A small network was shown many inputs. Here are its activations along a few directions, one row for each input.
Each table varies a few parts of the input and shows all the possible inputs, shuffled.
Descriptions start from the smaller parts, as in this example, which fits no table here: one of 2 separate values, together with either a single point or one of 9 places around a ring or (one of 4 places along a line, together with one of 8 places around a ring).
Shared parts are said once, and a part with two or three values counts as separate values.

Other details of the inputs shift rows strongly along two fixed directions, in all tables alike. That doesn't count.

Rows:
row 1: [ -7 -12  39  -4   0 -24   5  25 -37 -28  -1]
row 2: [  5 -87   4 -33 -38 -19  13 -51  39  22 -20]
row 3: [  5 -83  -3 -14 -43 -20  13 -51  38  23 -19]
row 4: [-15  -3  18 -29 -17  -1   7  -7 -10 -16  27]
row 5: [ -1   8  -1  14 -23  -4  23 -19 -11  -8  19]
row 6: [  5 -83  -2 -12 -46 -19  15 -44  31  23 -19]
row 7: [  2 -92  11 -48 -37 -17  10 -43  35  21 -19]
row 8: [-16  97  15  68 -33  -6  43 -36 -51 -54  63]
row 9: [-16  90  31  28   6  -6 -17  30 -63 -26  26]
row 10: [-11  87  37   9  17   9 -20  22 -65 -48  20]
row 11: [-22   1  53 -25 -57 -17  33 -23 -53 -38  49]
row 12: [ 30   9 -82  -4  82  50 -24  69  52  55 -32]
row 13: [ 21   4 -76 -31  92  58 -39  86  55  54 -28]
row 14: [  5 -94  14 -42 -44 -14  15 -25  16  24 -17]
row 15: [ 24  32 -80  38  68  40 -11  18  66  40 -26]
row 16: [-25 -14  73  -4 -37 -50  13 -18 -48 -57  20]
row 17: [ -5   1  41 -11 -13  -5 -22   5 -41 -22 -10]
row 18: [ -9  93 -14  65  -1   9  24 -16 -21 -34  45]
row 19: [  3 -90   4 -28 -46 -18  11 -37  28  22 -18]
row 20: [ 33   2 -51 -15  94  55 -60 100  19  51 -68]
row 21: [-12  80  33  14  10  11 -20  36 -74 -48  20]
row 22: [-19  79  36  15  34 -15  -1  31 -46 -60  31]
row 23: [ -9   5   3  -2 -19  -6  12 -22  -2 -14  22]
row 24: [-19  71  32  21  26 -13  -2  44 -57 -59  32]
row 25: [   3 -105   40  -31  -48  -40  -20  -30   13   40  -51]
row 26: [ -4  17  -8  29 -20  -6  19 -37   5 -11  19]
row 27: [ -4 -82  27 -15 -73 -38  31 -84  21   1  -5]
row 28: [-21  88  14  -7  15  15  10  11 -34 -44  59]
row 29: [ 29  20 -82  27  69  44 -13  44  53  49 -29]
row 30: [-10  95 -14  65   2   9  23 -23 -17 -35  46]
row 31: [  1 -95  11 -42 -45 -16   9 -30  24  21 -16]
row 32: [-20  87   5   9   9  12   9   9 -35 -43  58]
row 33: [  7 -73  -6   4 -46 -19  19 -51  33  22 -19]
row 34: [ 32   6 -57  -3  93  40 -58  96  34  76 -67]
row 35: [  8 -70  -6   1 -39 -19  20 -63  43  21 -20]
row 36: [ 32  11 -61  -9 107  38 -69  83  59  79 -73]
Description of these inputs: one of 4 places along a line, together with either one of 3 separate values or one of 6 places along a line.
Q: Changing only the place on the line of 4 turns row 3 into row 5. The same change can be made to row 26. Which row results?
A: row 29
Q: Which other rows does row 17 become when the choice among 3 separate values takes its other values? List them by row number.
A: row 16, row 25
Q: Which other rows does row 13 become when the place on the line of 4 takes its other values? List them by row number.
A: row 4, row 11, row 28
Q: Which other rows agree with row 2 in the place on the line of 4? List them by row number.
A: row 7, row 10, row 15, row 22, row 27, row 28, row 35, row 36
Q: Which other rows does row 2 become when the place on the line of 4 takes its other values? List them by row number.
A: row 12, row 19, row 23

Rows:
row 37: [ 13   0 -40  16  19  16   0  -1  35  25 -12]
row 38: [-12  84   0  42  -8   3  23 -18 -30 -37  49]
row 39: [  7  -5 -25 -11  26  16  -8  18  24  18  -9]
row 40: [  9  -7 -19  -6  26  13 -14  24  16  19 -18]
row 41: [  7  -5 -26 -11  25  17  -9  18  23  19 -10]
row 42: [-12 -57  51 -16 -67 -38  22 -50 -20 -18   5]
row 43: [ -7  44   1   8  11   6   4  11 -18 -21  23]
row 44: [-21  90  40  27 -12  -9   8   1 -68 -57  48]
row 45: [  4 -89  28 -26 -40 -28  -2 -28  11  19 -35]
row 46: [  8  -6 -22  -8  26  14 -10  21  20  18 -13]
row 47: [  8  -6 -19  -6  27  12 -13  24  16  18 -17]
row 48: [ -3  34   4   8  13   5  -6  18 -19 -11   8]
row 49: [ -8  48  -1   6  10   8   7   7 -16 -23  29]
row 50: [  8  -6 -23  -8  25  15 -11  21  19  19 -13]
row 51: [-18 -38  49  11 -92 -45  45 -89 -20 -32  29]
row 52: [ -4 -87  30 -32 -61 -28  17 -51  10   7  -9]
row 53: [ -4  38   2   8  11   6  -2  15 -18 -14  14]
row 54: [  9  -6 -16  -4  27  11 -17  26  13  19 -21]
row 55: [ 15 -10 -45  12  24  16  -3   2  44  32 -19]
row 56: [-23  93  42  29 -12 -11  11   0 -70 -62  52]
row 57: [  9  -7 -16  -5  28  10 -17  26  14  19 -21]
row 58: [ 10  -7 -13  -4  28  10 -21  26  12  20 -26]
row 59: [ -3 -87  32 -28 -60 -30  15 -47   6   7 -13]
row 60: [  9  -7 -16  -4  28  10 -16  26  15  17 -22]
Q: Describe the family of inputs behind these rows.
A: one of 4 places along a line, together with either a single point or one of 5 places along a line
Q: Which other rows does row 39 become when the place on the line of 4 takes its other values? List them by row number.
A: row 41, row 49, row 52
